A small network was trained on made-up records. Each row is its average activation on records with the value named, seen along a few directions.
Values that are neighbours, or in one group, have similar rows; names and order tell nothing.
(in the rows, 500 means zero)
Strong random noise was added to every row along 21 fixed directions; ignore it. To show where, here is one row again and again, with new noise each time:
672 427 372 383 373 548 500 272 710 539 471 501 616 357 394 525 492 577 403 478 383 444 457 460 355 352 728 493 417 387 592 381 497
349 655 487 504 439 534 392 479 589 483 512 645 657 468 610 608 584 549 549 485 455 577 598 514 545 543 319 415 655 594 599 496 448
496 631 458 317 380 444 584 452 542 626 485 292 515 577 456 324 554 584 538 444 497 529 618 540 380 588 386 500 455 501 606 506 340
586 518 540 708 644 409 437 503 444 359 415 530 385 522 454 461 468 541 530 546 492 404 529 574 671 526 628 517 508 584 435 467 441
404 459 431 368 521 380 468 567 392 452 509 505 481 528 578 512 535 477 506 689 557 614 383 608 467 481 562 578 480 610 580 690 479
460 783 486 331 504 720 226 508 615 725 417 444 600 478 505 650 116 562 515 285 636 442 594 662 379 549 586 375 532 484 526 483 548
408 605 363 507 429 365 351 557 395 451 480 430 519 438 508 403 613 474 601 681 598 541 238 692 405 494 437 640 338 494 509 601 488
498 546 391 629 390 535 390 287 435 441 445 628 567 493 401 483 580 481 577 447 546 652 485 493 542 571 438 522 392 592 582 539 529
483 500 616 646 596 440 651 633 530 703 416 292 556 449 690 477 617 601 473 419 427 436 544 436 519 466 334 455 414 550 552 413 417
623 535 566 314 508 578 358 427 469 494 434 553 389 484 482 531 342 593 533 278 496 428 388 494 367 433 393 512 624 574 526 630 446
471 526 475 593 492 590 554 487 444 295 525 693 366 491 435 532 427 550 480 509 620 383 620 660 597 524 518 459 657 729 374 577 373
574 331 510 539 450 620 591 472 465 590 533 291 538 516 376 463 409 406 559 537 422 592 497 607 518 607 584 489 259 467 473 484 588
543 567 427 409 543 575 473 660 531 513 609 464 325 515 521 507 357 481 461 479 554 415 671 626 589 654 418 500 557 511 590 518 560
546 491 535 344 413 720 342 620 651 584 594 454 591 334 454 640 529 236 671 544 514 547 536 312 465 511 382 581 420 525 568 475 607
499 582 658 466 480 345 446 463 533 432 528 434 453 649 587 487 589 555 508 616 319 527 473 511 593 607 331 441 540 303 498 300 533
428 446 554 279 375 352 322 378 568 510 727 574 529 580 425 378 611 446 495 497 350 738 421 481 480 646 244 629 397 519 456 486 518
544 332 500 503 510 467 297 449 531 394 613 639 394 333 482 481 289 599 508 433 463 338 363 463 513 479 563 583 416 584 473 532 511
340 548 398 677 470 482 584 403 497 360 548 525 444 459 554 539 412 571 399 442 570 321 529 636 454 498 389 499 551 544 555 561 497
471 498 497 461 665 367 370 639 414 650 612 405 353 688 466 419 458 389 468 385 559 609 491 501 528 522 424 659 474 537 389 592 429
482 590 452 492 364 679 596 624 513 436 307 529 602 260 548 412 585 531 623 618 524 434 421 500 368 571 584 443 526 521 447 685 536
417 411 484 609 628 501 495 554 560 490 554 534 659 405 571 580 342 499 526 430 360 435 653 486 567 473 610 435 591 627 592 495 503
574 421 387 416 549 500 475 752 480 460 665 699 443 416 602 475 558 435 380 555 300 478 394 542 460 416 560 440 661 514 207 418 527
371 542 543 469 503 389 296 569 544 513 601 506 536 554 614 497 443 508 527 603 366 550 436 491 535 593 532 454 493 381 388 403 535


Field E:
e11: 335 545 416 552 489 542 405 590 422 643 439 538 601 486 748 591 348 665 580 432 582 470 447 341 496 431 602 359 589 384 608 558 452
e8: 460 512 516 696 659 573 607 635 603 645 409 436 503 499 443 558 520 513 363 495 644 459 516 619 575 431 633 558 519 415 359 595 448
e7: 322 573 509 539 598 381 550 502 451 356 555 408 402 717 556 589 474 335 511 569 512 478 586 413 470 493 463 518 701 406 543 578 492
e5: 641 388 578 700 567 641 653 609 307 421 446 516 650 396 381 411 516 439 665 478 389 497 517 638 611 532 535 374 488 599 374 400 608
e9: 527 508 533 334 505 436 480 557 377 543 365 404 582 557 556 440 580 539 731 509 454 655 453 387 468 476 450 513 573 555 726 684 383
e3: 627 439 400 616 600 589 475 664 519 635 736 380 447 555 337 531 453 186 525 402 557 473 656 408 595 452 473 574 417 337 447 242 609
e6: 578 519 605 357 383 562 552 296 508 435 483 431 467 707 331 654 588 437 556 705 624 610 591 537 558 418 630 432 524 495 514 373 373
e4: 586 399 665 520 556 489 305 411 607 531 530 269 264 672 532 463 456 649 665 483 202 518 470 418 573 643 454 451 542 484 531 649 219
e1: 489 440 482 521 459 550 736 582 331 484 525 423 339 627 554 376 517 551 564 505 506 509 571 479 515 638 412 405 581 431 526 627 457
e10: 601 448 561 476 336 536 462 438 543 358 430 651 473 472 368 420 746 581 707 671 525 574 470 314 660 543 507 582 550 483 537 613 340
e2: 517 407 480 329 535 453 469 456 614 576 575 680 526 618 422 574 653 479 324 609 534 810 566 558 673 537 565 582 486 500 587 546 536
E is arranged as 4 separate groups.
Q: Which other values are in the same group as e2? Give them in the order they are listed.
A: e8, e7
Q: Which other values are in the same group as e9? Give them in the order they are listed.
A: e11, e10
Q: Which other values are in the same group as e6? Give them in the order they are listed.
A: e5

Field G:
g13: 695 563 370 271 493 699 467 659 412 476 570 499 359 554 625 720 617  94 493 711 322 694 588 474 417 543 464 330 537 702 475 394 648
g12: 512 561 574 287 420 400 424 462 614 476 540 399 480 504 407 594 427 563 474 728 669 327 381 657 450 285 618 608 430 361 443 320 346
g11: 461 392 529 544 514 555 812 480 449 319 528 566 466 535 633 588 508 403 377 601 398 461 601 441 530 601 447 355 623 383 626 475 785
g9: 620 449 523 356 416 316 409 387 469 498 503 456 563 429 414 340 411 834 664 561 572 430 536 629 633 497 609 488 304 607 741 284 290
g14: 463 579 618 328 467 481 479 444 467 586 313 489 569 544 535 349 575 630 555 463 506 692 386 477 394 631 477 468 467 508 487 693 492
g10: 649 304 447 493 604 581 564 564 697 731 528 412 452 352 459 446 384 620 445 222 474 355 618 331 505 438 519 649 492 513 738 700 414
g6: 546 461 480 439 428 524 380 499 545 500 635 474 342 507 409 464 424 536 480 519 534 518 506 697 567 610 452 567 352 631 395 484 425
g3: 347 369 613 463 495 482 418 683 692 686 641 352 600 324 637 588 491 618 524 704 573 465 407 636 630 519 454 593 288 506 640 517 464
g7: 521 486 421 453 399 432 391 681 280 343 683 644 482 498 537 513 616 359 644 685 496 522 342 533 581 412 321 513 531 468 396 284 564
g15: 591 648 385 374 417 328 443 443 497 372 580 660 404 645 235 314 652 441 525 590 642 524 629 468 561 475 581 598 557 478 376 342 311
g4: 522 569 414 510 514 555 547 499 597 628 343 443 707 483 407 549 639 551 435 460 499 632 304 738 441 393 485 580 608 159 567 648 566
g2: 637 650 395 527 454 549 760 347 552 458 247 574 682 358 420 462 688 546 419 262 539 366 567 344 292 259 495 484 688 454 637 461 529
g1: 489 494 404 391 614 304 470 625 226 492 496 603 612 532 617 392 534 453 569 452 412 592 366 452 360 345 515 488 627 529 547 526 542
g5: 623 313 636 228 664 530 600 750 656 641 808 465 137 426 636 601 327 483  46 441 500 302 537 644 503 529 340 600 445 611 386 444 673
g8: 359 563 501 619 482 408 463 524 705 640 412 426 833 307 531 502 596 715 563 578 509 427 559 579 567 371 603 465 383 543 548 319 257
A value of G combines one of 5 hidden first parts with one of 3 second parts; all combinations occur once.
Q: Changing only the second part turns g14 into g4. g3 has the same second part as g14; what does that change turn g3 into?
A: g5
Q: Changing only the second part turns g13 into g15. g12 has the same second part as g13; what does that change turn g12 into?
A: g10

Field L:
l5: 568 396 481 557 628 397 602 250 454 379 383 551 478 531 394 441 277 696 418 217 474 409 599 551 546 480 560 577 609 576 770 702 488
l6: 581 744 503 493 509 623 544 537 468 524 385 533 459 551 537 567 598 374 443 494 530 517 625 533 426 525 447 341 584 573 381 372 540
l2: 512 582 488 544 574 354 453 611 477 631 462 441 471 662 536 261 572 638 503 491 376 626 539 502 625 703 596 416 497 328 401 465 459
l3: 630 355 303 597 512 599 598 576 467 536 488 425 612 404 424 390 385 467 640 309 334 453 538 368 481 466 587 491 566 290 653 550 580
l11: 661 406 373 621 535 595 441 413 397 506 533 534 337 546 554 560 450 285 393 381 310 596 495 308 467 572 540 400 368 537 422 412 739
l8: 464 465 421 697 424 497 531 610 505 610 647 396 535 541 523 280 628 382 582 449 318 585 524 305 534 704 390 463 394 228 392 381 638
l4: 535 405 527 541 863 213 427 845 281 409 601 607 521 418 722 388 344 538 509 484 301 386 451 632 647 482 511 458 612 579 546 347 681
l1: 772 327 573 304 419 280 575 334 394 320 618 655 311 477 369 173 494 511 434 443 387 445 596 220 544 653 505 547 290 582 503 220 683
l9: 379 389 362 540 438 421 645 462 314 416 574 558 357 564 567 469 379 549 339 531 603 376 350 459 332 342 728 469 515 466 277 539 445
l10: 542 542 511 542 614 582 391 683 546 551 335 709 522 473 497 490 564 574 529 522 638 635 520 428 767 638 617 612 631 381 583 752 610
l7: 427 481 669 488 569 443 285 399 472 523 492 562 448 701 439 521 382 569 594 510 546 668 506 503 682 637 538 518 472 555 470 605 394
L is arranged as 4 separate groups.
Q: Which other values are in the same group as l6? Give them in the order they are listed.
A: l7
Q: Which other values are in the same group as l3? Give them in the order they are listed.
A: l5, l11
Q: Which other values are in the same group as l8? Give them in the order they are listed.
A: l2, l4
